Each row below holds a small network's activations on one input, seen along a few directions.
In each table, some parts of the input vary, and every possible input appears once, in random order.
Descriptions start from the smaller parts, as in this example, which fits no table here: one of 3 separate values, together with either a single point or one of 11 places around a ring or (one of 5 places around a ring, together with one of 6 places along a line).
Shared parts are said once, and a part with two or three values counts as separate values.
(in the rows, 128 means zero)

A family of inputs:
x1: [123  91 156 195 197  68 108 153 210 139 179 169 207]
x2: [142 115 122 128  97 150  98 100 111 132 155 140 109]
x3: [116 128  97 123 119 136 138 161 109 165 152 118 104]
x4: [127 146 133 104 129 125 156 142 115 112  83 122 113]
x5: [151 137 117 133 138 169 158 112 154 146 125 122 120]
x6: [147 118  95  83 142 157 126 128 138 138 121 141 144]
x7: [104 139 118 105 107 132 111 159  88 131 117 121 120]
x8: [163 134 105  98 148 155 148 122 152 133 112 139 130]
x9: [127 149 162 133 109 136 146  91 118 111 104 110 107]
x10: [160 131 125 105 127 144 123  88 141 107 100 147 121]
x11: [149 137 103 144 121 163 152 117 136 147 156 124 120]
x12: [ 89  97 152 195 205  44 124 188 197 130 170 142 184]
x13: [110 131 123  88 125 127 134 147  99 117  92 124 126]
x14: [145 114 117  89 120 147 102  94 128 111 109 147 134]
x15: [141 118 114 105 101 152  80 108 119 123 135 142 127]
x16: [143 120  99 122 120 159 122 132 120 160 167 134 118]
x17: [120 131 145 122  91 128 110 113  85 124 145 121 105]
x18: [120 125  94  83 142 135 141 156 127 142 107 123 128]
x19: [112 149 131 151 101 132 161 137  98 127 127 108 103]
x20: [143 124  91  99 124 162 104 141 128 150 147 136 137]
x21: [119 136 137  99  96 131  91 120  93 114 126 123 123]
x22: [115 133  89 100 124 139 119 169 116 156 133 120 122]
x23: [125 148 148 144  91 131 140  97 101 111 135 112 107]
x24: [110  98 201 201 175  29  88 126 155  95 149 131 191]
x25: [115 148 146 139 118 138 168 133 117 125  96 105 103]
x26: [139 146 150  98 120 123 135 101 116  98  91 126 117]
x27: [138 139 104  98 146 132 164 152 143 136  98 121 115]
x28: [147 135 138 140 118 158 133  77 142 121 113 130 111]
x29: [126 142 117 134 135 146 175 143 145 149 111 103 105]
x30: [105 134 127 128 102 129 130 151  81 140 136 119 101]
x31: [123 143 102 145 118 139 168 147 127 151 142 106 105]
x32: [123 130 141  83 114 125 113 107 102 102 100 127 129]
x33: [ 85 102 181 206 193  35 112 175 156 101 148 130 181]
x34: [147 133 124 151  99 153 127  83 126 121 145 131 111]
x35: [133  81 177 207 170  52  78 112 189 116 156 166 200]
What do these inputs look like to the network?
> one of 5 places around a ring, together with either a single point or one of 6 places around a ring
The inputs of x28 and x9 match in every part but the place on the ring of 5. If x34 is changed in the same way as x28 into x9, which row does it become?
> x23
Which other rows does x6 become when the place on the ring of 5 takes its other values? List them by row number.
> x13, x14, x18, x32
List by row number the other rows that have the place on the ring of 5 in common with x12.
> x3, x18, x22, x27, x29, x31

A family of inputs:
x36: [162 162  70  54  70 238 168  78 114 148  93 119  61]
x37: [127 135 137 149 164 106 172 151 159 141 116 121 124]
x38: [154 129 147 140 128 126 113  78 156  99 126 133 140]
x39: [121 173  88  56  67 201 163 133  41 137  84  76  52]
x40: [139 101 122 125 140 121  95 117 139 121 132 155 155]
x41: [ 95 132 148 139 139 101 141 158 119 127 130 111 143]
x42: [136  99 105 119 166 118 115 151 160 154 149 145 151]
x43: [104 128 181 154 101  96 107 100  94 104 123 116 124]
x44: [169 147  54  26  63 219 134 103  80 159 115 131  80]
x45: [104 118 131 124 139 112 103 165 122 131 149 137 153]
x46: [142 166  68  34  57 203 119 143  45 151 106 109  72]
x47: [145 110 134 119 127 114  86  93 130 106 146 148 148]
x48: [107 113 133 130 127 105  88 148 116 117 128 144 145]
x49: [155 121 169 155 114 134 102  62 145 104 126 136 136]
x50: [145 103 155 134 114 123  75  77 119 112 146 151 143]
x51: [142 172  91  69  77 220 200 101  78 129  77  99  36]
x52: [105 110 118 123 151 102 108 183 138 148 145 133 140]
x53: [139 134 186 164 110 111 133  79 119  96 114 125 118]
x54: [141 126  99 162 166 138 154 147 184 160 150 132 146]
x55: [134 103  86 141 163 127 127 165 160 163 171 144 153]
x56: [144 128 133 141 156 140 137 116 170 131 132 135 156]
x57: [124 139 117 171 161 116 184 164 158 150 138 121 127]
x58: [ 98 126 149 145 126  94 127 141 113 112 109 119 135]
x59: [131 134 153 155 137 109 153 118 138 106  99 130 129]
x60: [148 121 135 146 141 132 122 101 164 115 111 141 148]
x61: [ 95 128 115 160 147 100 158 190 134 152 149 108 133]
x62: [ 96 124 134 138 151  91 147 176 134 144 126 108 130]
x63: [112 123 144 125 115  98  79 123 107 103 142 139 137]
x64: [136 106 120 120 154 129 109 134 144 136 153 148 163]
x65: [127 141 151 150 151 117 168 134 144 122 120 124 137]
x66: [143 122 118 141 169 129 142 133 185 150 128 132 143]
x67: [112 116 165 140 102 106  69 106  96 110 142 142 133]
x68: [104 135 161 139 114  88 118 117 105  98 124 112 128]
x69: [138 142 165 149 124 103 144  95 130  90 114 123 122]
x70: [104 113  99 144 147 111 120 197 137 156 167 132 142]
The inputs of x60 and x40 match in every part but one. If x49 is changed in the same way as x60 into x40, which row does it become?
> x50
What do these inputs look like to the network?
> one of 5 places around a ring, together with either a single point or one of 6 places along a line
Which other rows does x53 become when the place on the line of 6 takes its other values? List them by row number.
> x37, x57, x59, x65, x69
Which other rows does x47 become when the place on the ring of 5 takes its other values? List them by row number.
> x38, x63, x68, x69

A family of inputs:
x71: [150 164 103  59  48 221 142  78  65 140 103 105  45]
x72: [150 175  62  62  59 227 166 120  75 147 110 109  52]
x73: [102 121 164 132 118  98  78 119 100  91 120 135 147]
x74: [141 172  39  33  91 216 178 156  90 161  81  92  75]
x75: [135 112 131 126 124 117  83 112 129 131 164 139 150]
x76: [129 108  96  98 160 121 115 172 143 153 154 139 152]
x77: [138 122 118 162 152 132 158 119 168 133 142 134 133]
x78: [136 109 106 126 135 124 104 141 130 142 174 144 149]
x79: [135 116 151 113 123 103  74  96 120  97 139 151 158]
x80: [145 112  97 120 170 137 128 158 171 157 130 147 148]
x81: [115 140 129 141 169 115 179 171 153 148 120 116 137]
x82: [ 91 112 111 116 148 113 122 193 126 149 135 127 143]
x83: [152 115 153 133 128 118  90  85 150 102 114 159 153]
x84: [141 123 163 147 136 111 128  78 158  87 108 138 141]
x85: [153 150 126  45  52 195 135  53  45 102  69 119  62]
x86: [151 112 134 146 131 133  99 100 158 135 139 147 146]
x87: [124 139 141 170 145 119 170 142 140 135 138 119 132]
x88: [111 132 174 147 121  77 109 119 106  86 108 121 128]
x89: [139 122 144 161 139 125 138  92 167 121 133 127 134]
x90: [130 139 185 157 133 101 138 101 130  87 104 120 140]
x91: [ 99 114 121 145 126 116 110 164 111 138 154 131 139]
x92: [ 99 117 146 145 116 111  88 135 109 126 145 124 140]
x93: [126 138 167 170 134 114 149 115 139 122 129 110 133]
x94: [130 124 107 134 178 129 166 148 179 146 123 130 137]
x95: [105 128 131 160 130  93 143 162 117 134 142 120 120]
x96: [ 97 127 121 130 152  90 153 191 131 146 123 118 124]
x97: [107 129 156 160 120  88 120 134 115 121 133 112 120]
x98: [153 111 108 147 144 140 119 129 159 146 148 152 144]
The inputs of x72 and x74 match in every part but one. If x95 is changed in the same way as x72 into x74, which row does it become?
> x96
What do these inputs look like to the network?
> one of 4 places along a line, together with either a single point or one of 6 places around a ring
Which other rows does x77 become when the place on the ring of 6 takes its other values? List them by row number.
> x78, x87, x91, x95, x98
Which other rows does x82 become when the place on the line of 4 takes its other values? List them by row number.
> x73, x91, x92
List by row number the other rows that have the place on the line of 4 in common with x86.
> x71, x75, x89, x92, x93, x97

A family of inputs:
x99: [107 118 160 174 143  86 118 140 138 121 139 127 145]
x100: [144 106 131 155 167 115 113 124 181 133 151 151 170]
x101: [138 130  82  90 124 165 134 147 125 154 125 131 115]
x102: [108 157 125 105 108 141 166 148  91 130  98  96  93]
x103: [125 104 137 148 160 100  99 137 161 129 147 146 168]
x104: [133 142  94  99 116 154 151 144 111 146 130 118 105]
x105: [122 113 149 158 153  87 117 135 145 121 152 137 156]
x106: [155 129  75  96 132 177 148 131 147 159 130 135 114]
x107: [115 147 108 114 108 156 153 148 103 144 118 107  98]
x108: [160 136 174 101  57 155  76  14  80  70  99 138 104]
x109: [100 127 172 168 142  71 133 141 126 102 119 120 138]
What do these inputs look like to the network?
> either a single point or (one of 2 separate values, together with one of 5 places along a line)
